Questions about the array below.
1) Give the 5th entry, reading row by row.
2) Give the 1st entry on the main diagonal.
3) Give the entry directly above 0.60.
4) Give the second entry on the diagonal from the top-right corner.
5) Give the entry directly above the smallest entry.
6) Give the last entry, reading row by row.
7) Give the smallest entry in the first column.
8) Give the second entry, reading row by row.
 3.86  -5.10  -0.57  -1.55   1.99  -3.79   0.72   3.37   2.48  -3.30
 1.76  -0.72  -0.87   1.10  -0.45  -0.16  -1.57  -0.43  -0.52  -3.03
-0.59  -0.33   4.35  -5.57  -3.77   1.45  -1.62   3.21   1.27  -1.55
 1.73   0.29  -0.46  -1.44  -0.01  -0.88   0.41   1.55   0.42  -1.56
 4.69   0.67  -2.12   1.76  -0.22  -1.56  -3.07  -0.42  -2.30  -7.56
 0.60  -0.41  -0.13  -0.22   0.54  -0.60   0.36   0.27   0.52  -0.28
 0.52  -0.68   1.06  -1.61  -2.56   1.16  -1.65   0.65   0.48  -2.08
 1.29  -0.65  -0.46  -1.05   0.82  -0.32  -0.66   0.79   0.75  -2.11
-1.69  -0.45   4.27  -4.34  -3.46   3.08  -2.39   2.07   0.87  -0.42
 3.08  -2.46  -1.08  -0.43   0.22  -2.00  -0.34   1.66   1.09  -3.44
 4.94  -4.08   1.02  -1.35  -4.57   0.09  -5.21   2.20   0.33  -8.92
1) 1.99
2) 3.86
3) 4.69
4) -0.52
5) -3.44
6) -8.92
7) -1.69
8) -5.10

[[4.70 3.88 3.18 2.77 6.62]
 [5.55 2.56 3.82 4.22 2.67]]
Rows and columns are numbered from 1.
The top-right entry -> 6.62
The entry just left of 3.88?
Answer: 4.70
The entry just right of 3.18?
Answer: 2.77
The entry in row 1 and column 2 -> 3.88
The entry directly below the largest entry?
Answer: 2.67
The entry in row 2 and column 1 -> 5.55
The entry just right of the smallest entry: 3.82

m =
[[-31.574, -118.018, 30.923, -112.503, 14.439],
 [18.524, 136.516, -14.199, 111.152, -36.444],
 [14.236, 43.806, -16.982, 69.160, -11.500],
 [-21.451, 73.805, 36.559, -27.454, -32.995],
 [-27.752, 121.132, 1.242, -9.337, -60.453],
 [-5.026, -39.188, -27.643, 2.482, 0.177],
 [-1.195, -179.174, 7.881, -59.607, 52.098],
 [-24.475, -126.248, -35.830, -67.607, 14.695],
 [13.927, -38.750, 35.770, 25.302, 22.276],
 [8.288, -150.367, 12.840, -30.391, 43.486],
 [-17.481, 136.071, -48.255, 50.311, -62.367],
 [41.306, 17.424, -40.831, 125.809, 7.262],
 [-15.019, -4.151, -50.740, -0.626, -17.862],
 [-49.700, 193.899, -41.747, -13.600, -100.500],
 [-24.229, 71.924, 1.380, -17.174, -44.023]]
The top entry of the column that holds the smallest entry -> -118.018
Read off the entry directly above -27.643.
Answer: 1.242
The fifth entry, reading row by row: 14.439
The entry just left of 36.559 -> 73.805
Read off the smallest entry in the last column.
Answer: -100.500
Read off the entry just right of -17.481.
Answer: 136.071
Read off the entry just right of 12.840.
Answer: -30.391
The entry at the centre -> -35.830
Read off the top-left entry.
Answer: -31.574
Read off the last entry, reading row by row.
Answer: -44.023
Read off the entry directly above the centre entry.
Answer: 7.881
The entry just right of -9.337: -60.453
The entry directly below -11.500 is -32.995
The bottom-left entry: -24.229
The bottom entry of the column that holds the smallest entry: 71.924
Read off the entry directly above the largest entry.
Answer: -4.151
The minimum: -179.174
The largest entry in the last column -> 52.098
The entry just left of the smallest entry: -1.195
The entry directly above -41.747: -50.740
The largest entry in the first column -> 41.306
The entry directly above 22.276 is 14.695
The second largest entry -> 136.516
Read off the third entry on the main diagonal.
Answer: -16.982
The third entry from the end, reading row by row: 1.380
The entry just left of the largest entry -> -49.700
Read off the entry just right of the centre entry.
Answer: -67.607
The third entry in reading order: 30.923
The fourth entry in reading order: -112.503
Read off the entry directly below 22.276.
Answer: 43.486

[[ 1.37  2.65 -0.65 -4.52  2.61  2.49 -2.34  7.02 -0.40 -4.95  3.27 -0.55
   2.30 -1.27]
 [ 2.17  2.12  1.77 -7.99  3.75  2.99 -3.04  8.59 -0.24 -3.65  3.11  1.07
   0.57  0.77]
 [ 2.11 -2.49  0.55 -2.27  1.56  0.91  2.14  0.96  7.40  2.67  2.07  3.92
  -0.69  0.06]
 [ 1.53 -2.57 -0.02 -0.66  1.75 -1.48  0.10  1.73  1.21  1.51 -0.79  1.14
  -3.12  1.93]
 [ 3.40  1.36  3.22 -2.71  0.89  2.77 -2.93  2.92  2.04  0.06 -0.13  4.28
   0.09 -1.10]
 [ 2.36  3.45  2.76 -7.68  1.61  3.05 -0.80  7.28 -0.14 -1.98  2.56  2.09
   2.40 -1.06]
 [ 2.85  4.00  2.80 -5.12  0.83  4.86 -2.48  5.66  2.23 -1.76  2.45  2.51
   3.40 -0.59]
 [ 1.41  0.51 -2.76 -4.18  4.32  0.00 -3.05  7.38 -1.31 -5.00  2.50 -1.83
  -1.02  0.05]
 [ 0.36 -0.49 -2.31 -2.82  3.24 -1.79 -2.24  5.63 -3.16 -3.69  0.17 -2.74
  -3.16  1.23]
 [ 0.12 -0.11 -1.95 -2.53  1.59 -0.87  0.40  3.94 -1.36 -2.73  1.33 -1.67
   0.10 -0.71]
 [ 2.25 -4.75 -1.39 -1.66  1.92 -2.81  3.39  0.18  4.50  2.85 -0.16  1.99
  -4.15 -0.22]
 [ 0.63 -2.26 -3.00 -2.69  3.34 -2.36 -1.01  6.08 -2.90 -2.74  0.15 -1.91
  -4.57  2.22]
 [ 1.69 -3.06 -0.07 -2.05  1.75 -1.54  2.38  2.28  1.40  1.68 -0.06  1.24
  -2.68  0.44]]
The entry just right of the smallest entry is 3.75
The entry just right of the largest entry: -0.24
Report the entry just left of 7.38.
A: -3.05
Report the entry just right of -2.26.
A: -3.00
Report the entry just left of the largest entry.
A: -3.04
The entry just left of -0.13 is 0.06
The entry just right of -1.79 is -2.24
The entry just right of 1.07: 0.57
The entry just left of -2.71 is 3.22
Report the largest entry.
A: 8.59
Report the entry just left of -0.80.
A: 3.05
The entry just left of 0.89 is -2.71
Report the entry just right of 4.32.
A: 0.00
The entry just left of -0.16 -> 2.85
The entry just left of -2.31 is -0.49
The entry just left of -1.36 -> 3.94
